A small network was trained on invented records. Each row is its activation on one of them, seen along a few directions.
Here are examples, each followed by its value of one field, M.
Other fields move the rows too, some of them a lot.
(in the rows, 500 means zero)
Random noise pushes rows far along 8 fixed directions. That doesn't count. These rows show it; they differ only by the noise:
[462 329 361 705 455 123 549 571 548 730 636 473 477 429 544 426 813 674
 492 548 418 313 661 249 507 361 767 540 448 750]
[434 564 626 570 416 569 434 485 332 349 545 589 440 522 273 422 527 470
 531 377 547 562 585 321 418 379 653 496 538 559]
[530 313 555 475 572 527 742 396 428 679 380 824 444 501 492 615 445 491
 661 680 577 553 311 462 531 614 294 766 275 429]
[478 509 496 559 457 503 631 559 322 550 417 504 520 362 349 522 488 505
 484 522 519 369 317 583 327 566 187 654 393 512]
[562 427 468 617 624 402 689 445 580 555 527 702 339 529 634 512 533 496
 675 519 481 696 557 444 578 393 697 672 469 419]
[636 642 442 496 590 489 496 669 437 360 326 225 539 572 543 421 394 337
 322 339 599 615 484 673 547 516 226 612 587 508]
[698 329 649 359 574 495 660 399 549 549 472 731 357 563 450 369 471 391
 484 626 569 617 434 423 617 521 478 568 424 402]
[643 363 587 388 592 528 661 425 487 580 385 689 432 554 533 490 423 397
 523 612 605 602 381 514 604 577 314 660 384 412]
[428 455 453 516 597 503 410 536 462 488 390 458 546 656 716 649 491 505
 515 381 644 566 592 482 618 419 496 550 532 608]
[445 555 480 624 432 497 538 383 324 630 536 610 511 278 754 608 561 486
 693 504 530 413 514 649 414 431 406 667 402 455]

[517 389 504 363 496 510 488 473 496 664 421 510 614 514 498 562 492 493
 440 655 550 388 382 489 588 695 271 519 376 555] : m8
[627 469 722 266 389 680 430 350 375 475 429 678 563 622 259 362 382 317
 460 637 612 603 455 306 636 694 403 509 411 470] : m4
[654 598 662 282 330 537 178 477 307 428 420 280 675 541 514 263 492 273
 230 433 687 422 628 497 621 561 263 428 524 627] : m9
[496 646 546 577 444 546 529 540 368 365 503 439 451 426 356 421 480 449
 471 391 491 513 495 547 362 420 463 532 543 465] : m2
[638 383 626 246 399 469 259 357 506 659 552 457 596 446 792 394 594 393
 351 608 645 316 633 540 705 538 441 310 466 570] : m6
[654 375 700 110 456 590 268 335 496 562 460 435 623 539 700 400 491 330
 282 614 697 362 524 564 718 577 277 305 471 528] : m5
[239 413 577 471 405 707 311 202 324 667 548 841 604 480 915 848 513 571
 847 557 655 410 578 491 566 453 598 506 365 495] : m3
[311 487 537 607 473 620 497 401 349 507 514 735 513 467 515 693 494 571
 750 479 532 516 487 432 386 462 550 592 431 496] : m1
[388 470 460 497 500 592 513 513 320 600 263 504 653 487 614 771 401 532
 549 514 654 421 346 638 462 619  74 696 347 568] : m7

Which value of M does each new row have?
[408 454 372 675 567 322 539 712 583 428 529 359 404 502 441 508 621 678
 419 341 437 437 557 483 385 317 654 437 612 625] : m6
[572 487 548 325 598 644 561 443 723 425 614 532 389 418 594 509 421 504
 471 530 397 464 360 773 410 481 509 228 635 247] : m1
[484 588 372 579 507 468 520 541 449 607 422 419 614 451 610 602 482 472
 567 531 489 506 447 602 536 639 304 685 422 516] : m8
[521 624 350 633 561 433 636 695 468 452 356 386 537 583 314 492 396 476
 488 472 445 647 372 506 489 655 325 742 463 506] : m3
[491 192 445 433 587 303 595 610 692 642 470 566 476 732 274 472 589 672
 372 658 466 449 431 160 632 593 634 442 424 673] : m3
[574 476 573 478 404 459 597 529 420 536 483 492 475 345 292 382 536 503
 368 555 490 343 373 536 349 522 295 499 431 510] : m7
[400 294 536 447 488 458 537 582 520 535 507 549 511 528 185 514 577 677
 386 569 466 296 349 327 359 545 457 378 466 632] : m1
[582 368 464 356 729 486 620 632 729 421 406 386 398 625 518 524 434 544
 291 459 512 514 355 656 523 469 393 362 616 436] : m8
[340 199 157 618 709 237 698 618 776 824 408 528 564 667 687 829 592 821
 604 671 399 443 424 360 626 601 579 617 389 665] : m4
